Here are a small network's activations along a few directions, averaged over the inputs that share one value of a field.
Values that are neighbours, or in one group, have similar rows; names and order tell nothing.
Strong random noise was added to every row along 4 fixed directions; ignore it. To show where, here is one row again and again, with new noise each time:
[  45  133 -104  232  214 -327   77 -256  110 -104    8  245   68 -106
    0  234 -422]
[-321  185 -296  287  -85 -289  281  492 -150  -41 -207   -2  -86  -28
  248 -260 -233]
[ -34  156 -162  265  258 -138   14 -267  -70  -78  107   66   56  -94
   10   57 -329]
[-234 -151  -16 -154 -158  720 -322  180  -40    2 -104 -401 -212  153
 -100 -371  391]
[-216  260 -261  317  286  -39   -7  -39 -285  -46  102 -140  -37 -106
   68 -204 -127]
[-115  173    9   -5  246   13 -259   51  153  -83 -186  -19 -231 -107
 -163   58  286]


Values of E:
e8: [ -37 -191    2   96 -161  190  -18 -252 -121  -64  166   69  232   22
   51 -345  -85]
e10: [ 343  -41  287  -31  -52 -139   16 -396  448  -27 -102  185  134  116
  -58  654 -356]
e12: [ 102   41   76 -187  255 -177 -228  -42  211  -79   31  295 -335 -197
 -209   44  464]
e1: [  74  -46   59 -165  -54  -45   93 -261 -303   51  225 -127  106  126
   28  301 -324]
e3: [ 245  243  362 -129  509 -140 -432 -380   80  -20 -138   48   47 -239
 -252  390  463]
e4: [-376  -15   90  -58  144  193 -195  285 -197    8 -145 -319 -176 -202
  -57 -439  593]
e5: [  47  221 -222   48  200  -20   62  276 -472  184  234 -446  -57   43
  152 -194  294]
e11: [ -17 -100  176 -396 -174  223 -129  209  178  130 -219 -147   63   16
 -133  297  236]
e7: [ -76  248 -153 -128  -32 -343  304  216  -59   84  157  -51  -78 -115
   36  176 -213]
e2: [ -95  152 -113  195 -274 -204  238  448 -104   94 -279  255   -3   27
  311 -312  322]
e6: [ 122 -342  -90  -50 -129  398  -78 -120  -83   30  373  -87  149  329
   38  -68 -127]
e13: [ -16  -68   69   40  -58 -107  242  146  144   84 -187   18   92 -103
  121 -106  -83]
e9: [ 182  -67   57  142  -25  -18   29 -122    7 -127  276  190  -71   42
 -180 -211    8]
E is arranged as a ring.
Going along E from e6 by way of its neighbour e5, in what order are e8, e10, e3, e9 met?
> e10, e3, e8, e9
Name the neighbours of e1, in listed order.
> e11, e7

Values of L:
l12: [  54  -67  -41  485  100 -484  296 -189  159  157 -257  270  171 -201
  244  112 -118]
l5: [ 130  -50  355  237 -101   76  -42 -502  -70 -109  -38 -175   99 -178
 -124  -57 -237]
l4: [-281  183 -346  482  574 -549   85  129 -512  -67  120  236 -347 -211
  520 -417   33]
l2: [-107   90 -302  207  127  274 -277   56 -341  146  313 -170 -422   28
  118 -203  623]
l1: [-117  112  222  129   43  283 -223  -81  154  -99  -17 -493   -2  -69
 -308  -13  206]
l8: [ 355  168   -5 -463  325 -192  -29 -391  -61  113  141 -114  241 -184
 -131  333  -78]
l10: [  95  -92  -14 -457  -20  109   45 -150  -42    8  124   24  383  151
  -55  295 -363]
l7: [-202  -22   67 -276 -479   47  172  417  -65  -28 -157 -176  207   82
   38   53 -145]
l3: [ 406  386   58   16  587    1 -221 -579  -48  122  262  170  -50  -26
 -213  333   -1]
l9: [ -35  168  -47  151  198  -91 -107 -152  -27 -130   22  311  125 -329
   53 -341  197]
l11: [ 141 -189   -8 -262 -563  129  249  224  211 -175  -94  298   51  512
 -254   38 -722]
l13: [  80 -191  402 -346  -64  107  -47   79  628  112 -137  -98   37  -97
 -191  511  135]
l6: [-340  420 -457  633  883 -328 -347  -29 -390 -160  376  -10 -452 -137
  -44 -183  591]
L is arranged as a ring.
Going along L from l10 by way of its neighbour l8, in what order are l5, l4, l7, l11 met?
> l7, l5, l4, l11
Name the neighbours of l2, in listed order.
> l3, l6
